[  6   2  13   6  19 -35  12  20] : X
[ -1  20 -11  -4   3   3  22  21] : N
[ 40 -53 -33  19  18   6  -2 -27] : D
[-15   7   7  -1   0  14  12  -1] : F
[-3 17 24 11  6 30 25  1] : K
[ -1  -9 -14   7  12  -9 -20  -6] : J
[ 10 -46  11 -29   3  28   5   6] : R
[-16  18  11  -9  -1 -11 -22  12] : T
[-17   7 -12  15 -11 -31 -25 -12] : U
[ 21 -15  11 -13   2   8  -6  18] : B
count X: [18]  0
after: [15]  [-11]
common X K:   [6]
after: [14]  [12]

[-21   0   9   6  30   2  11  29  21] : pog
[-27   3 -19 -23 -26 -35 -30 -31 -20] : bitu
[-24  -7 -23 -13 -14 -36 -46 -21  -5] : derid
[ 10   7   4 -20   5  14  20   5   0] : nuf
[ 11  12 -11 -13  -3   2   9   0  -5] : moz
[-2 -5 14 13 18 -3  8 12 12] : dapef
loc: [-35]  bitu, 6
common derid pog:   [-21]

[  3 -30  41  31 -11  25   7  24  14  16  19  26  12  -6  15  15 -11 -22
 -20  28  28 -26 -15  26  23   8   8 -11  10   5] : Zitiv
[-19   4  21   6  32  49   0  -9 -15   4  12   0  -6 -15  11  -5   2  47
  -2  34  -8  19  10 -10  -3 -28  10 -11 -15 -28] : kefez
[  3 -30  41  31 -11  25   7  24  14  16  19  26  12  -6  15  15 -11 -22
 -20  28  28 -26 -15   7   4 -54  13  16   2 -10] : nuzov
[-20 -42   9  10  -8   4  -2  15  -6  10  13   2  38   6  35  11  -4  -3
  25  28 -15  -8  12  32  38 -11  -4 -22  -5  21] : duz
[  2  -7   1   8   8  32  -2   5  15   6  -7  45   0  14 -16  16  17 -12
  36  18  34 -34 -13  28 -17 -29  -5  -7  -9  18] : mus
[  3 -30  41  31 -11  25   7  24  14  16  19  26  12  -6  15 -28 -11 -22
 -20  28  28 -26 -15   7  23   8   8 -11  10   3] : Lumu
[ -4   0 -35   3  -2   8  14  -1 -20  -1  26   8  16  16  -6  -6  -5 -48
 -27  12  -6  -6 -10   4   4 -45   1  36 -25 -19] : bos
find: [ -4   0 -35   3  -2   8  14  -1 -20  -1  26   8  16  16  -6  -6  -5 -48
 -27  12  -6  -6 -10   4   4 -45   1  36 -25 -19]  bos
count bos: [16]  2
find: [-20 -42   9  10  -8   4  -2  15  -6  10  13   2  38   6  35  11  -4  -3
  25  28 -15  -8  12  32  38 -11  -4 -22  -5  21]  duz
count duz: [6]  1
count bos: [-6]  4
after: [-16]  [16]
find: [  3 -30  41  31 -11  25   7  24  14  16  19  26  12  -6  15  15 -11 -22
 -20  28  28 -26 -15   7   4 -54  13  16   2 -10]  nuzov

[-29  23 -29  24  31 -15  26  23 -32  24]  kodi
[ 21  -7  18 -15  23  31 -11  35 -28 -11]  Gibog
[-24  19 -20 -23  -4 -26  12 -20  14   9]  pir
[-25  19 -26  19  25 -10  21  36 -31  19]  letet
[ 29   3  31  -6  11  25  -1  15 -22 -10]  ber
[-24   9 -20  17  -4 -26  12 -20  14   9]  nupuv
[-14   7  35   0  36   4  10  28 -30   7]  ruzab
[-14   7 -12   0  36   4  10 -11 -30   7]  rab
[ 11 -19  14 -10 -31   2 -14 -18  33  -9]  tuf
[-21  25 -25  26 -16 -32  25 -38 -23  17]  rufu
[ 31 -16  29 -21  -4  32 -15  21  -9 -13]  verov
[ 16 -13  19 -14  -8  24 -19  19  -5  -9]  rases
after: [-5]  [-9]
loc: [33]  tuf, 9
loc: [28]  ruzab, 8
common Gibog ruzab:   [35]
find: [-14   7 -12   0  36   4  10 -11 -30   7]  rab

[  6  -8 -22   0 -11 -10   7  31  15 -12 -27 -12   5] : tez
[-20  21  12 -36 -26   5 -34 -42  -5  -4  30 -39 -34] : gep
[-17 -20  12   2  11  -5 -13 -42 -41   0   8  23  -9] : devik
[-18 -18  12   2  11  -5 -14  29 -42  -1   8  23 -10] : gevon
[-18 -21  12   2  11  -5 -14 -43 -42  -1 -22  23 -10] : deg
[-18 -21 -25   2  11  -5 -14 -43 -42  -1   8  23 -10] : kofe
[-19  20   1   3 -33   0 -32 -31   3  -9  18 -19 -33] : zopib
loc: [7]  tez, 7
count zopib: [-19]  2
after: [30]  [-39]
loc: [-26]  gep, 5

